Each row below holds a small network's activations on one input, seen along a few directions.
Each table varies a few parts of the input and shows all the possible inputs, shuffled.
A made-up example of a description, with smaller parts first: one of 4 places along a line, together with either a single point or one of 9 places along a line or (one of 2 separate values, together with one of 5 places around a ring).
Shared parts are said once, and a part with two or three values counts as separate values.
In the rows, 128 means zero.

Other details of the inputs shift rows strongly along three fixed directions, in all tables alike. That doesn't count.

Table:
x1: [123 188 170 139 124 105 165 134 128 142 143]
x2: [130 116 154 102  99 104 108  80  92 159 127]
x3: [123 133 136 101 118 128  95 102 103 126 146]
x4: [113 161 162 157 114  91 174 132 129 148 117]
x5: [119 180 126 141 140 174 105  72 136 123  90]
x6: [128 135 138 115 123 134 114 136 128 117 135]
x7: [142  93 128  81  87  87 100  99  56 157 161]
x8: [135  55  65 110 155 174 109 227 170  79 144]
x9: [121 135 154 159 119  99 177 172 155 128 136]
x10: [137  71  70 111 158 158 122 207 154  87 156]
x11: [127  91  94 124 160 173 133 177 169  93 141]
x12: [121  98  96 110 145 152 110 150 147 113 133]
x13: [139 104 139  96  92  95 103 115  89 156 137]
x14: [136 113 145 106  99 103 110 106  99 153 126]
x15: [117 166 151 157 121  90 181 127 121 144 130]
x16: [132  75  74 119 155 171 113 205 177  87 140]
x17: [131  94  87 130 161 169 132 186 177  93 140]
x18: [124  80 111 123 109 119 108 160 134 114 148]
x19: [127 129 112 130 138 160 101  69 129 120 106]
x20: [121 138  78 152 176 204 132 127 182 101 103]
x21: [135 106 124 117 123 121 105 130 130 117 120]
x22: [132 114 129 100 112 126 100 148 114 117 154]
x23: [133  98  85 128 166 163 137 188 166  92 137]
x24: [123 141 144 158 126  98 180 166 141 125 139]
x25: [125  79  88 117 159 180 120 188 166  85 124]
x26: [136 107 120 119 123 118 111 124 126 121 140]
x27: [134 172 153 148 129  87 177 128 124 144 126]
x28: [148  96 186  82  93  40  96 109  30 197 175]
x29: [137 152 166 150 118 106 189 142 136 150 136]
x30: [140  95 139  90  87  93 100 115  82 157 143]
x31: [126  88 102 126 119 120 115 155 123 108 148]
x32: [124  89  95 123 158 177 126 179 172  91 129]
x33: [128 182 170 145 125 104 178 171 144 134 139]
x34: [129  93  87 130 160 175 125 188 182  91 127]
x35: [140  93 140  92  88  92 101 111  88 159 150]
x36: [127 138 110 139 139 164  93  66 142 121  85]
x37: [119  88 122 126 118 133 114 141 127 109 127]
x38: [117 221 161 165 153 156 181  92 140 130  94]
x39: [136 108 140 103  97  98 110  96  91 155 147]
x40: [127  81  98 120 117 118 110 159 118 107 153]
x41: [125 133 143 112 124 135 123 129 120 119 150]
x42: [124 123 148 150 111  94 171 179 146 131 149]
x43: [130 128 128 110 122 136 104 148 123 113 130]
x44: [130 185 139 167 130 156 148  66 144 156  77]
x45: [137 155 158 151 124  90 176 163 152 139 130]
x46: [131 181 203 151 139  81 179 172 108 164 158]
x47: [109 212 141 170 167 143 187  97 167 149  92]
x48: [127 142  99 140 139 164  93  55 132 125  96]
x49: [128 178 167 139 125 104 175 177 137 132 131]
x50: [106 139  90 155 138 188  84  50 138 117  66]
x51: [130 121 154 103 100 106 111  83  89 158 118]
x52: [132 169 159 150 125  88 172 125 136 149 130]
x53: [136 116 128  95  95  99 100  75  65 159 141]
x54: [142 151 162 148 111  99 173 147 140 156 128]
x55: [128 141 125 130 119 156  92  38 115 150  86]
x56: [121 137 149 159 121 100 180 167 150 130 145]
x57: [121  91 115 133 118 131 114 152 138 108 127]
x58: [141 154 145 148 130  92 184 161 132 132 139]
x59: [134 117 123  95 118 120 107 150  95 113 162]
x60: [129 144  97 142 148 169  99  58 128 114  87]
x61: [109 182 129 180 138 148 158  80 152 138  93]
x62: [129 147  91 143 148 171  94  53 127 116  85]
x63: [124  88 114 132 114 125 114 158 142 113 141]
x64: [130 145 105 124 119 159  86  20  88 149  93]
x65: [136 158 159 154 126  94 175 157 155 138 125]
x66: [127 152 132 143 157 109 189 185 156 129 139]
x67: [123 179 151 159 143 140 156  90 148 132  78]
x68: [124 130 134 100 120 134  92 113 108 119 123]
x69: [131 140 134 115 130 130 125 141 116 113 143]
x70: [108 163 143 171 135 151 152  84 149 130  89]
x71: [119 164 173 150 168  96 164 138 120 167 132]
x72: [117 146  89 153 171 196 124 119 181 109  86]
x73: [124 145  99 137 141 175  78  45 131 122  68]
x74: [125 127 143 106 123 136 115 133 117 115 128]
x75: [140  88 136  86  85  86 101 106  74 160 166]
x76: [123  92 114 126 123 127 122 141 119 107 143]
x77: [139 109 141 102  95  99 106 111  96 155 132]
x78: [132  77  73 121 159 174 113 209 175  85 128]
x79: [129 143 110 125 122 159  92  26  92 145  93]
x80: [138 102 137  98  92  93 104  98  85 159 153]
x81: [132 114 129  98 112 121 104 147 107 119 170]
x82: [122 109  98 116 149 148 113 137 146 118 135]
x83: [129  95  91 123 165 167 138 179 158  91 138]
x84: [124 125 142 148 114  94 175 175 141 132 159]
x85: [137 103 119 115 121 119 100 135 128 119 124]
x86: [113 121 104 149 138 177 108  78 140 112 104]
x87: [134 108 134  94  91  97  94  72  75 164 146]
x88: [133  77 144 125 130  97 109 171 105 135 165]
x89: [113 136  95 160 138 177 108  78 148 117  97]
x90: [139  90 115 103 112 107 101 128 110 126 157]
x91: [110 173 157 129 141  91 173 140 132 158 115]
x92: [115 238 158 178 150 157 175  83 152 140  93]
x93: [139  91 118 105 112 113  95 129 119 124 141]
x94: [130 191 166 147 133 104 187 166 133 131 141]
x95: [120 150 143 142 152 118 183 186 166 127 120]
x96: [144  92 150 106 126  80  87 128  77 152 157]
x97: [132 126 123 102 123 125 109 148 104 113 153]
x98: [125 131 146 110 121 134 118 129 122 119 137]
x99: [107 140  92 161 140 191  89  56 145 114  66]
x100: [126 127 117 129 135 159  95  71 133 120  95]
x101: [138  90 116 103 114 116  94 136 115 120 134]
x102: [136 109 141  96  99  99 116  93  73 151 146]
x103: [132 111 123  97 115 131  96 154 110 113 143]
x104: [135 162 158 152 137  99 191 151 138 130 130]
x105: [128 146 129 138 157 108 188 191 153 127 143]
Each input here is: one of 5 separate values, together with either a single point or (one of 4 places along a line, together with one of 5 places along a line).
The inputs of x30 and x103 match in every part but the choice among 5 separate values. If x77 is changed in the same way as x30 into x103, which row does it become?
Answer: x43
The inputs of x46 and x28 match in every part but the choice among 5 separate values. If x68 is changed in the same way as x46 into x28, which row does it become?
Answer: x14
Which other rows does x59 become when the choice among 5 separate values takes its other values? List them by row number.
Answer: x7, x10, x15, x58
Which other rows does x38 become when the place on the line of 5 takes its other values? List them by row number.
Answer: x59, x69, x94, x97
Which other rows does x11 become when the place on the line of 4 takes its other values? List them by row number.
Answer: x25, x32, x83
Which other rows does x11 become when the place on the line of 5 takes its other values? List them by row number.
Answer: x17, x20, x47, x82
